A small network was trained on made-up records. Each row is its average activation on records with the value named, seen along a few directions.
Values that are neighbours, or in one group, have similar rows; names and order tell nothing.
Random noise pushes rows far along 8 fixed directions. That doesn't count. These rows show it; they differ only by the noise:
[-188  496   38  587   80 -566 -254  339 -472  231  106   29   26 -397
  567   99  163 -338  506 -199]
[-513  241  -28 -128 -772 -235  -22  290  217 -396  295 -196    5  725
 -329   26  189  323 -156 -176]
[-438   69  149  326 -243 -143   92   92   66 -168   83   47   40   66
  -93    8  -12   40  139 -424]
[  -9 -140  344 -133 -231   40  -57  177  106 -110  236 -247  460  191
 -355   71  260  428 -119  112]
[ -85  509  369  113 -371 -215 -326  201 -138  -18  449 -373  707  351
   52  354  278  290  671 -118]
[ -99  -72  428  -68 -271   26 -332  204    9   82  172 -221  492  157
 -218  143  231  201  117   31]
[ 146 -450  299 -224    7  295 -446  -26   80  356 -142   76  107 -160
  -75  -51 -173 -367  -29  192]
[ 193 -233  -70  257 -147   95  480 -448  238 -466  152  150   43   93
  -37   93 -702  -25  416   79]
[ -63 -304  398  337 -136   13  202 -129  -55 -196  231 -129  660  139
 -317  312  -60  270  407   87]
[-228 -615  -20  -22   46   50  318 -192 -159   70   61   52  186  448
 -571  102   35 -283 -278  316]


Values of W:
w3: [-112 -471  204   34 -338   48  -91  130 -215 -142 -350  -44  142  243
 -275  248  110  459 -295  434]
w4: [ -29  140 -222 -266 -738  -21  -76   46  296 -411 -162   69 -463  455
  274   24 -418  104 -131  166]
w1: [-127 -145 -186  192 -161 -114 -164  280 -233   -6  -82 -287   27   81
 -262  188  345  269  -28  384]
w9: [-110  450  -99  199   83 -123 -101 -258  169 -131  -82   97 -193 -230
  333   31 -291    4  437 -314]
w8: [ -60  -93 -120  309 -134    6  176  -72  -53  -68 -226  319 -454 -170
  340 -108 -441 -336  240 -137]
w2: [   2  206 -515  135   65 -224  478 -429 -172 -216  386 -201  243  719
 -300  348   69  -26  342  227]
w10: [-387  357  202  241   26   57 -346  342 -168  239 -337  -14 -172 -390
  322 -134  364   11  130 -626]
w7: [-222 -120  131 -207 -187  101 -479  139  106  319 -158   53 -121  -54
   44   28  -66 -437   70 -130]
w6: [ 283 -113   87 -352  672  198  360 -408  -80  295  168  -82  516  272
 -290  200  258   28 -196  140]
w5: [ -40  -94 -397  723  213 -478  221 -198 -700 -179 -129  186   18 -287
  308  354 -241  -89  643  433]
Each value of W is a pair of two hidden parts, and every pair occurs once (5 first parts, 2 second parts).
Changing only the second part turns w4 into w8. w6 has the same second part as w4; what does that change turn w6 into? -> w7
Changing only the second part turns w10 into w3. w2 has the same second part as w10; what does that change turn w2 into? -> w9

Values of E:
e1: [ 182  -10 -235 -379 -148 -245   50  242 -128 -117  116 -159   34  432
 -188   30  420  329 -636  681]
e8: [  24  -88   81  126 -362  132  107   14  154 -447  -71  -25   14   50
   25  109 -237  471  142   30]
e5: [-288 -314  290  -57 -186   45  114 -116 -127  186  120  -96  395  490
 -438  238   74 -239   16   19]
e2: [  76  212  203 -142  571 -183   98  484   15  302  227 -205  199 -595
 -101 -273  866  320 -709 -318]
e3: [ 113  280  266 -139  -95  249  -99 -209  294 -123  168 -103  357   28
  -27   15 -171  266  466 -297]
e6: [  71  129 -388 -253  226   64  -58 -183 -174  302   79   71 -150  277
   37  -73   18 -548   64   88]
e4: [-312 -296  362  203 -580  175 -391  143  354 -346 -377  -10 -185 -234
 -136   52 -310  485   48 -153]
e9: [-152 -129 -217  -29  363  -93  314  -26 -274  165  -63   54 -122  219
 -170  -79  278 -208 -397   76]
e10: [ 280  313 -415 -640  222   89   55  -21   56  135  157  -68 -238  340
   24 -259  264 -103 -502   66]
e7: [ 368  164 -105 -298  219  -61  242   46 -105  -21  443 -376  422  357
 -261   82  504  421 -169  463]
E is arranged as a line.
A walk along E starts at e2 and steps to its neighbour e5. Put e1, e4, e9, e7 in the order it reaches them. -> e7, e9, e1, e4
How many steps from neighbour to neighbour lead from e8 to e6, at the fewest? -> 5
